1, 1, 7, -47, 29, -14, 115, -55, -8, 245
2, 0, -40, -16, -12, -128, 84, -123, -127, 153
1, -542, -42, 15, -94, 28, 81, -11, -31, 25
1, -2, -75, -116, 16, 229, -18, 64, -46, -24
-2, -1, -121, 150, 145, 158, 126, -82, -68, 90
1, 0, -126, -173, -164, 33, 9, -36, -37, 80
-1, -1, 65, -84, -84, -22, 47, -145, -118, -9
1, 2, 73, 136, 141, -62, -26, -56, -91, 154
1, 0, -80, -106, -127, 15, -117, 67, -176, 94
0, 0, -63, 25, -25, -63, 101, 73, -56, 134
-1, 1, -154, 97, -47, 92, 102, -3, 123, 123
0, -1, -57, -115, -53, 72, 140, -106, 61, -22
-2, 0, -110, -175, -165, -56, 82, 139, 20, 28
1, -1, -182, -53, -65, -2, 91, -64, 53, 68
-1, -1, -44, -52, -57, 119, 38, -195, -241, 110
The third smallest entry is -195
The third largest entry -> 158
The entry directly below 72? -56
The second smallest entry is -241
The fourth entry from the end, reading row by row is 38
The largest entry in the first row -> 245
The entry in the top-left corner? 1
The entry just right of -542? -42
The entry just left of the largest entry? -8
The 5th entry from the end, reading row by row? 119
The last entry, reading row by row? 110
The second entry on the diagonal from the top-right corner? -127
The entry in the bottom-left corner: -1
The entry directly below the largest entry? 153
The entry just left of -3? 102
The entry just left of -91? -56
The fourth entry, reading row by row: -47
The entry directly above -94 is -12
The entry just left of the smallest entry: 1
The third entry on the diagonal from the top-right corner -> -11
The third entry, reading row by row? 7
The bottom entry of the column that holds the smallest entry: -1
The top entry of the column that holds the smallest entry? 1
The largest entry in the first column? 2
The entry just left of -118 is -145
The entry directly above -126? -121
The smallest entry in the last column: -24
The 2nd largest entry? 229
The entry directly above -176 -> -91
The entry just right of -12 is -128

Questions about the row below.
1) Read off the centre entry.
2) Read off the entry just left of -96.
3) Read off the entry just left of the centre entry.
-100, -216, 151, -597, -173, 176, 75, -621, -96
1) -173
2) -621
3) -597

Questions about the table below. Indices start at 0.
1) Report the entry just right of -4.
2) Report the top-left entry.
3) Report the top entry of the column that holds the largest entry.
4) Report the entry in row 0 and column 2.
5) Report the entry in row 1 and column 1.
6) Report the entry in row 1 and column 0.
7) Report the entry in row 0 and column 1.
8) Report the entry just left of 2.
276, 263, -44, -261, -106
-84, -343, -52, 65, 339
294, 291, 102, -152, -94
-158, -353, 233, -113, 401
54, -212, -218, 36, 209
-115, -282, 284, -57, 542
320, 287, 118, -76, -121
-187, -358, 270, -49, 598
-253, -442, 155, -127, 353
-103, -266, 288, -60, 526
204, 192, 283, -102, -135
244, -96, -213, -1, -18
94, 360, -38, -305, -300
202, 304, 2, -310, -107
202, -4, 245, -59, 363
-40, -365, 14, -14, 450
1) 245
2) 276
3) -106
4) -44
5) -343
6) -84
7) 263
8) 304

arr =
 167  -134    86    43  -130   374   242   270   -22   -33  -290    59   -55   351
-211   365   251  -231   124   -72    76   244   -77   146  -144  -137  -251  -178
 256  -189  -340   -77  -452   256   -23  -120   -29  -321  -282   186  -289   421
  -2   190     2   123  -145   290  -314   -41  -160  -128  -100  -111  -228    10
 269  -121   -63   292   -68    64  -361   -67   288   272  -229    77   106  -118
  13   220  -397   -88  -342   508   -24   297  -117   -26  -160   207    48   248
 367   638   165  -300    93   669   398  -177   -25  -770  -264  -120    32   451
 -42   -74  -166  -471   266   -78   219  -127  -325   110   -37  -419    44  -155
The largest entry in the first column -> 367
Read off the bottom-left entry.
Answer: -42
Read off the entry directly above 290.
Answer: 256
Read off the entry just right of -325.
Answer: 110
Read off the second-last entry, reading row by row.
Answer: 44
Read off the entry directly below -228.
Answer: 106
Read off the smallest entry in the last row.
Answer: -471
Read off the top-right entry.
Answer: 351
Read off the smallest entry in the first row.
Answer: -290
The bottom-right entry: -155
Read off the entry directly above 266.
Answer: 93
Read off the entry just left of 110.
Answer: -325
The entry in the top-left corner is 167
The entry just right of the largest entry: 398
Read off the entry directly below 10.
Answer: -118
The entry just right of -22 -> -33
Read off the entry directly below -145.
Answer: -68
Read off the fifth entry in reading order.
Answer: -130
Read off the entry just left of -100.
Answer: -128
The entry directly below the largest entry is -78
Read off the largest entry in the first row.
Answer: 374
Read off the entry directly above the largest entry.
Answer: 508
The fourth-last entry, reading row by row is -37
Read off the 2nd entry on the diagonal from the top-right corner.
Answer: -251
The entry directly above the smallest entry -> -26
The smallest entry in the last column: -178
Read off the entry just left of 123.
Answer: 2
Read off the third entry on the main diagonal.
Answer: -340
The 2nd entry on the main diagonal -> 365
Read off the entry directly above 186.
Answer: -137

(46, 147, 252, 179, 84)
The entry just right of 46 is 147
The first entry from the right: 84
The 3rd entry from the right -> 252
